A small network was shown many inputs. Here are its activations along a few directions, one row for each input.
In each table, some parts of the input vary, and every possible input appears once, in random order.
A made-up example of a description, with smaller parts first: one of 8 places around a ring, together with either a single point or (one of 2 separate values, together with one of 4 places along a line) or one of 11 places around a ring.
Shared parts are said once, and a part with two or three values counts as separate values.
(in the rows, 128 means zero)

Other details of the inputs shift rows strongly along two fixed directions, in all tables alike. That doesn't count.

Rows:
r1: [134 172  72 166 130 120 172  71 171  89  81 144]
r2: [117  76 143 152 166  88  97 145  24 142 193 119]
r3: [148 112 114 163 186  81  98  98  39 136 158 134]
r4: [ 98  88 165 128  66  87 150 201 166 134 164  68]
r5: [120  74 155 113  64  76 139 177 180 143 134  79]
r6: [162 112 131 114 158 167 110  86  38 119 141 183]
r7: [101  79 161 127  58  90 156 197 163 136 162  72]
r8: [158 129 136 116 181 165  93  98  43 129 144 172]
r9: [124 113 115 139 197 126  82  92  53 124 123 157]
r10: [121 100 160  45  53 162 141 182 173 146 133 137]
r11: [115  75 165  92  56 142 124 168 181 130 115 110]
r12: [ 96  74 156  89  78 121 123 170 189 130 102 104]
r13: [107 109 176  70  90 153 109 180 192 169 134 107]
r14: [117 119 165  47  77 160 127 197 179 154 136 126]
r15: [163 207 106 142 126 180 176  87 155 109 108 144]
r16: [132 196  91 165 142 138 162  86 163  95  85 130]
r17: [150 202 102 170 131 162 159  92 160  99  97 130]
r18: [144  64 141 138 158  75  86 124  36 133 159 135]
r19: [101  89 157 116  86  71 120 181 191 169 143  67]
r20: [103 155  99 147 142 109 133 114 193 130  95 119]
r21: [143 208  98 169 143 161 151  91 164 115 103 124]
r22: [111  60 126 118 189  99  59 116  63 134 130 158]
r23: [101  75 158 125  47  90 162 188 162 132 163  76]
r24: [141 235  94 128 144 178 166 107 158 140 120 151]
r25: [152 102 127 144 168 152  94  94  41 114 128 168]
r26: [135 183  85 162 124 139 174  74 158  92  83 137]
r27: [143  69 140 139 165  75  83 126  37 138 161 129]
r28: [130 200  91 164 148 138 159  88 164 101  87 125]
r29: [160 215 109 142 132 177 168  91 158 108 111 141]
r30: [ 95  62 143  92  84 102 119 167 199 127 101 112]
r31: [103 164 112 143 137 129 134 117 179 135  98 113]
r32: [ 90  72 147  90  97  98 107 173 202 133 105 103]
r33: [131 185  78 168 148 119 159  83 176  92  83 136]
r34: [159 131 121  99 166 171 115 108  35 129 144 194]
r35: [137 106 144  73 171 161  80 140  40 153 160 180]
r36: [122 211  92 208 142 106 186 109 143 126 152  90]
r37: [135  74 151 118 165 143  64 126  46 131 140 154]
r38: [120  69 153 110  52  76 143 169 177 140 136  84]
r39: [135 206  95 203 131 108 193 113 135 106 149  92]
r40: [157 228  98 123 130 181 178 107 151 114 114 157]
r41: [123  79 149 124 175 140  57 122  50 151 144 153]
r42: [140  92 155  92 172 158  70 124  50 149 155 162]
Description of these inputs: one of 6 places along a line, together with either one of 2 separate values or one of 5 places along a line.
Question: The inputs of r15 and r42 match in every part but the place on the line of 6. If r30 is changed in the same way as r15 into r42, which row does it become?
Answer: r22
Question: The inputs of r29 and r13 match in every part but the place on the line of 6. If r17 is changed in the same way as r29 into r13, which row does it become?
Answer: r41
Question: Change only the choice among 2 separate values in r3. List by row number the other rows that result.
Answer: r2
Question: Change only the choice among 2 separate values in r5. List by row number the other rows that result.
Answer: r7
Question: List by row number the other rows that have the place on the line of 6 in common with r37.
Answer: r8, r14, r27, r28, r32, r39
Question: List by row number the other rows that have the place on the line of 6 in common with r26.
Answer: r1, r6, r10, r11, r23, r38

Rows:
r43: [148  99 119 153 142 111 123 109  67 111 143 141]
r44: [152 171 107 148 199 161  96  76  62 124 124 169]
r45: [152 234  77 199 134 129 197  85 159 110 120 110]
r46: [117  78 142  95 129 134 104 136 101 132 131 145]
r47: [159 150  98 148 180 146 131  74  47 104 121 175]
r48: [108  44 165 114  98  93 104 163 109 133 142 108]
r49: [139 145 104 149 173 128 118  93  58 135 146 153]
r50: [116 102 137 148 146 107 111 127  81 136 156 118]
r51: [138 244  79 174 158 143 172  85 175 112 106 130]
r52: [133 178 115 157  87 122 182 141 192 121 132  86]
r53: [123  72 141 117 128 103 107 130 102 133 141 133]
r54: [121  60 162  83 108 139  99 158 110 142 131 146]
r55: [146 221  70 179 144 131 183  74 166 101  89 131]
r56: [135 109 141 104 138 145 114 142  79 130 152 141]
r57: [136 108 124 123 155 150 110 101  80 125 126 168]
r58: [127 113 116 120 171 135  96 108  85 120 117 156]
r59: [115 167 123 148  95 113 165 151 217 137 118  78]
r60: [144 208 118 134 103 168 169 118 187 126 110 120]
r61: [125  93 132 105 152 131 102 126  94 126 120 148]
r62: [139 131 107 142 170 131 119  82  65 113 130 170]
r63: [122 110 141 110 159 146  88 137 103 144 133 148]
r64: [102  38 163  87 112  92  79 173 140 143 133 112]
r65: [119 130 130 133  60 107 170 160 220 126 111  83]
r66: [145 243  82 166 154 157 184  85 171 111 102 126]
r67: [145 208  90 159 118 140 188  91 170  99  99 136]
r68: [106 138 164  80  59 150 140 188 252 151 108  84]
r69: [126  84 129 140 147 100 102 120  93 127 130 129]
r70: [150 115 133 116 145 153 105 102  72 122 122 164]
r71: [120  66 164  76 121 140  81 148 118 141 119 138]
r72: [116  55 175  86  93 105 105 187 122 146 166 105]
r73: [111  58 148  94 109 108 100 154 113 144 136 132]
r74: [106  35 173 108  83  94 105 176 116 127 148 104]
r75: [111  58 171  78  86 114 102 194 119 154 160 112]
r76: [150 130 138 116 147 164 108 117  69 126 145 156]
r77: [141 138 105 171 177 117 120  89  57 129 153 140]
r78: [138  92 136 106 131 138 116 131  82 113 135 153]
r79: [131 112 121 126 163 122 106 106  82 120 123 160]
r80: [139 124 126 142 173 110 108 113  77 137 145 136]
r81: [108  80 162  86 128 118  91 169 120 153 144 127]
r82: [108 145 152  87  58 142 165 185 232 144 121  84]
r83: [146 138 112 134 179 153  91  81  75 116 110 169]
r84: [133 111 141 111 135 133 113 140  81 132 158 143]
r85: [157 127 107 157 167 112 128  85  57 112 133 157]
r86: [101 140 151 132  56 109 171 181 224 139 129  61]
r87: [115  81 163  85 113 122 103 171 108 152 152 129]
r88: [142 109 117 132 144 117 119 110  67 124 130 156]
r89: [127  82 129 140 137 104 109 117  91 127 140 131]
r90: [100 131 159  86  61 146 145 192 252 154 111  89]
r91: [124 177 102 179 117 112 173 106 186 105  98  97]
r92: [146  97 148 101 126 154 104 122  84 118 131 155]
r93: [105  80 152  96 129 108  83 170 122 157 141 120]
r94: [128 102 139 149 134 110 119 136  73 122 163 120]
r95: [102  43 154 107 118  94  81 163 129 141 133 108]
r96: [167 142  98 168 173 120 135  73  46  97 138 163]
r97: [129  95 155  97 123 155 108 154  95 139 152 144]
r98: [117  79 169  79 115 149  87 159 116 156 143 132]
r99: [ 96  43 160  79 105 100  77 176 137 149 126 119]
r100: [131 233  80 209 155 123 177  84 168 106 108 103]
r101: [139 212  76 206 135 123 191  67 160  92 102 113]
r102: [110  83 139 103 140 117  87 138 112 130 125 145]
r103: [139 221  89 176 147 124 170  98 183 117 112 109]
r104: [137 166 122 126  83 159 175 131 197 108 105 127]
r105: [107 134 163  85  47 151 159 195 244 152 119  90]
r106: [ 97 143 151  94  60 129 157 179 240 149 127  85]
r107: [107 139 147 110  64 112 163 174 239 148 132  72]
r108: [154 142  94 168 192 112 120  67  58 108 123 160]
r109: [141 182  98 150  93 131 185 115 177 104 107 120]
r110: [134 139  93 191 194 108 110  69  56 103 120 147]
r111: [120  64 164  76 112 144  86 143 114 142 128 140]
r112: [123 196  98 173 127 118 162 120 197 126 114  93]
r113: [121 167 114 127 108 151 149 124 212 121  91 123]
r114: [ 92 130 153 126  64 104 157 188 241 143 120  56]
r115: [105 123 148  90  65 142 146 169 241 138  99 101]
r116: [148 165  95 162 195 126 118  81  51 129 135 159]
r117: [131 125 125 119 164 145 111 115  74 136 144 150]
r118: [140 243  78 167 159 156 173  87 175 110  99 127]
r119: [146 240  84 170 140 171 185  79 172 116 110 138]
r120: [122  63 159  87 102 120 107 161 107 126 143 141]
r121: [154 144 112 157 174 118 126  96  54 127 152 148]
r122: [139 126 120 132 152 123 116 120  64 140 148 145]
Question: The inputs of r62 and r67 match in every part but one. If r111 is changed in the same way as r62 into r67, which row does it become?
Answer: r70
Question: The inputs of r79 and r102 match in every part but one. If r91 is changed in the same way as r79 into r102, which row does it become?
Answer: r110
Question: The inputs of r101 and r74 match in every part but one. If r107 is changed in the same way as r101 into r74, which row does it become?
Answer: r72
Question: What do these inputs look like to the network?
Answer: one of 2 separate values, together with one of 5 places along a line, together with one of 8 places along a line
Question: Change only the place on the line of 5 in r45. List by row number the other rows that result.
Answer: r52, r59, r77, r112
Question: Change only the choice among 2 separate values in r80. List by row number the other rows that result.
Answer: r108
Question: Change only the choice among 2 separate values in r84. List by row number the other rows that result.
Answer: r120
Question: Change only the place on the line of 5 in r68. List by row number the other rows that result.
Answer: r44, r60, r76, r98

Rows:
r123: [141 175 104 158 182 167 123  88 111 105 113 156]
r124: [105  84 150 130 103 110 110 142 130 145 140 102]
r125: [130 202  92 128 124 143 175 102 202 117  78 133]
r126: [ 85 122 143  84  93 141 125 182 211 142 101 112]
r127: [101  68 132 115 159  91  78 133  67 135 136 138]
r128: [ 89  92 135 121 128  99 105 162 139 135 126 112]
r129: [113 143 159 105 102  96 131 193 200 184 159  64]
r130: [143 163 103 169 181 172 119  71  61 127 129 170]
r131: [116 112 134  75  90 125 125 163 198 142  95 126]
r132: [124  83 145  92 147 143 100 137  46 135 164 167]
r133: [132  67 156 101 138 144  87 118  72 149 139 157]
r134: [155 162 101 183 175 125 134  84  43  99 136 136]
r135: [120  89 142 124  71 103 133 153 184 150 126  90]
r136: [112 103 159 134 105 114 119 171 122 126 142  98]
r137: [108  77 136  85 162 133  75 134  73 139 125 163]
r138: [134 152  99 200 183 132 126  72  57 123 137 149]
r139: [140  74 148 100 121 143  93 127  96 152 132 150]
r140: [129 179  92 179 153 124 173 109 108 111 145 136]
r141: [ 94 100 155 126  93 113 123 177 208 127 124  78]
r142: [136  96 153 118  78  99 130 165 149 126 133  96]
r143: [132  78 158  93 145 136  84 128 106 128 125 150]
r144: [129 113 146  79  79 132 139 162 159 136 139 140]
r145: [167 200 108 141 106 156 169 106 157 104 105 130]
r146: [119 102 134 106  71  96 158 172 176 137 143 101]
r147: [134  63 144 123 138  93  84 134 101 128 135 129]
r148: [148 194 108 174 103 121 197 112 181 103 109  92]
r149: [149 153  91 167 170 111 160  82  63 109 151 153]
r150: [133 144 160  84 131 139 100 168 146 185 165 112]
r151: [134 186 102 179 101 119 183  90 191 122 109  96]
r152: [138 206 100 126  94 155 207 119 204 113 114 126]
r153: [142 159  86 171 178 120 148  83  46 107 154 152]
r154: [107 112 153  98  79 155 130 153 188 151 119 109]
r155: [134 187 100 168 111 116 181 106 223 102  97  88]
r156: [165 172 104 145 157 149 133  80 136 106 100 158]
r157: [133 199  97 145 136 167 172 112 135 114 132 147]
r158: [114  97 153  93 123 149  97 147 150 128 120 126]
r159: [111  64 151 128 156 103  70 131  74 123 147 132]
r160: [115  74 126 109 126  82  98 145 118 139 122 129]
r161: [157 199 113 141 112 160 175 102 157 103 107 123]
r162: [127  99 160 107 130 156  98 160  81 131 139 138]
r163: [140 150  85 167 194  97 124  64  63 111 116 159]
r164: [137  84 160 101 145 149  86 138  43 128 146 153]
Question: The inputs of r157 and r140 match in every part but one. If r137 is changed in the same way as r157 into r140, which row does it become?
Answer: r127
Question: The inputs of r128 and r126 match in every part but one. If r159 is changed in the same way as r128 into r126, which row does it become?
Answer: r158
Question: What do these inputs look like to the network?
Answer: one of 2 separate values, together with either a single point or (one of 4 places along a line, together with one of 5 places along a line)
Question: Change only the choice among 2 separate values in r141. List by row number the other rows that result.
Answer: r123
Question: Change only the choice among 2 separate values in r133. List by row number the other rows that result.
Answer: r151
Question: A walk changes only the place on the line of 4. It starts at r162 and steps to r164. List the rest of the walk in order.
Answer: r161, r145

Rows:
r165: [132 179 136 125  99 143 160 153 170 133 132 100]
r166: [133 228 105 161 113 161 198 124 198 121 131 109]
r167: [151 142  93 176 191 104 108  74  50 133 134 150]
r168: [124  32 160 149 145 111  69 122  53 118 136 120]
r169: [125 109 168  86  67 127 138 179 190 157 150  93]
r170: [ 95  57 153 115 160 101  76 152  74 147 161 127]
r171: [140 202 100 140 148 151 150 101 174 112  93 132]
r172: [ 92  62 151 118 152 103  78 154  80 152 156 126]
r173: [140 165  95 125 119 135 167  94 161  94  96 149]
r174: [136 181  82 168 114 101 191  99 179  94 109 116]
r175: [165 149  97 145 206 141 101  55  50 122 121 184]
r176: [123 113 120 121 193 149  85 103  60 130 136 174]
r177: [131  79 175 125  80 149 117 152 124 122 139 104]
r178: [109  93 154  81 117 135  88 168 146 147 112 128]
r179: [147 166  81 142 142 142 157  78 114  97  93 169]
r180: [104  97 147 119 119  97 105 168 141 147 126  96]
r181: [130  98 166  90  86 126 124 168 145 161 151 108]
r182: [127 178 120 146 134 155 155 125 122 133 145 130]
r183: [163 151  94 146 208 141  98  49  35 124 120 186]
r184: [142 193 126 135 111 144 169 140 176 123 132 105]
r185: [113  62 172 105  88 147  93 149 159 118 105 119]
r186: [138 133 128 112  75 127 173 151 162 115 140 122]
r187: [112  50 135 115 116  85 111 148  88 130 134 133]
r188: [129 195 102 166 134 111 162 120 187 115 111  97]
r189: [153 134 111 136 128 131 155 108  65 113 141 158]
r190: [108  94 149 109  85  90 122 174 206 153 133  86]
r191: [ 96 115 137  99 126 148 105 148 146 144 119 134]
Question: What do these inputs look like to the network?
Answer: one of 3 separate values, together with either a single point or (one of 2 separate values, together with one of 4 places along a line)
Question: The inputs of r185 and r168 match in every part but the choice among 3 separate values. If r179 is changed in the same way as r185 into r168, which row does it become?
Answer: r187
Question: Change only the place on the line of 4 in r182. List by row number the other rows that result.
Answer: r165, r181, r189
Question: Change only the choice among 3 separate values in r184. List by row number the other rows that result.
Answer: r171, r188
